These are the activations of a small neural network, seen along a few directions. Each row is one input.
In each table, some parts of the input vary, and every possible input appears once, in random order.
Descriptions start from the smaller parts, as in this example, which fits no table here: one of 2 separate values, together with either a single point or one of 9 places along a line or (one of 4 places along a line, together with one of 5 places around a ring).
Shared parts are said once, and a part with two or three values counts as separate values.

Other details of the inputs shift rows strongly along three fixed directions, in all tables alike. That doesn't count.
These rows show it; all are for the same input, with only those details redrawn:
[ -1 -14   9  16   3   5   7  -2 -11 -16   7  14  -2]
[ -1 -29 -11   6  -9   3   4 -22  -2  -3  10  -4 -12]
[-2 18  8 -4  8 -3 -3  7  2  6 -8  2  8]
[  0 -21 -12  -1  -6  -2   2 -23   2   6   1 -11  -9]
[ -6  10 -14  -6 -18  13 -16  -2   9   8  18  -7   0]
[ -6  16 -15 -13 -14   7 -17  -3  13  17   9 -14   2]
[ -1 -15   9  17   3   5   8  -3 -12 -17   7  15  -3]
[ -1 -14   9  17   3   5   7  -3 -12 -17   7  15  -2]

A family of inputs:
row 1: [  4   5  -6  -2 -30  30  -4  31   0 -19  33  -8 -10]
row 2: [ 10 -26 -10  -8  -9   2  17   6  -4  -9  -3 -24 -17]
row 3: [  4 -11  11   3  23 -20  15  -9  -6   3 -30   1   1]
row 4: [-3 16 10  8  2  6 -5 17 -4 -9  9 20  9]
row 5: [  0 -23 -13   3  -4  -7   3 -20   2   4  -1  -8 -11]
row 6: [  7   5  18  13 -10  24   9  50 -16 -41  27  20   1]
row 7: [ -2  45  15 -14  20  -9  -9  23   6  14 -24   1  19]
row 8: [  1 -11 -10  -2  -4  -8   0 -13   5   7   1  -4  -4]
row 9: [  2 -11   9  10   5  -1   7  -1  -8 -11   3  15   0]
row 10: [ -6  10 -15  -4 -18  11 -16  -2   9   7  18  -6  -1]
row 11: [ -2  18  10   5   2   8  -6  18  -4 -10  10  18  10]
row 12: [ -1 -15   9  17   3   5   8  -3 -12 -17   7  15  -3]
row 13: [ -3  45  15 -12  19  -9  -9  24   6  15 -23   2  19]
row 14: [ -5  16 -17 -10 -14   4 -17  -4  14  17   9 -13   1]
row 15: [  1  -6 -10 -12  -1 -11  -1 -14   9  17  -8 -11  -1]
row 16: [  1  -5 -11 -11  -2 -12  -2 -15  10  17  -8 -11  -2]
row 17: [  4 -11  12   1  23 -18  14  -9  -6   2 -28   1   1]
row 18: [  0  -9  -8  -2  -3  -2   0 -14   3   6  -1  -7  -4]
row 19: [ -4  15 -16 -15 -14   8 -16  -4  13  16   9 -15   1]
row 20: [  3   9  13  -3  18 -11   5   0  -1   6 -20   1   8]
row 21: [  4 -10  11   4  23 -21  14  -8  -5   2 -30   2   1]
- What is each input in this table made of? => one of 3 separate values, together with either a single point or one of 6 places along a line
- Changing only the choice among 3 separate values turns row 2 into row 1. The same change can be made to row 3. Which row results? => row 18
- Which other rows does row 5 become when the choice among 3 separate values takes its other values? List them by row number. => row 8, row 14
- Which other rows does row 10 become when the choice among 3 separate values takes its other values? List them by row number. => row 16, row 21
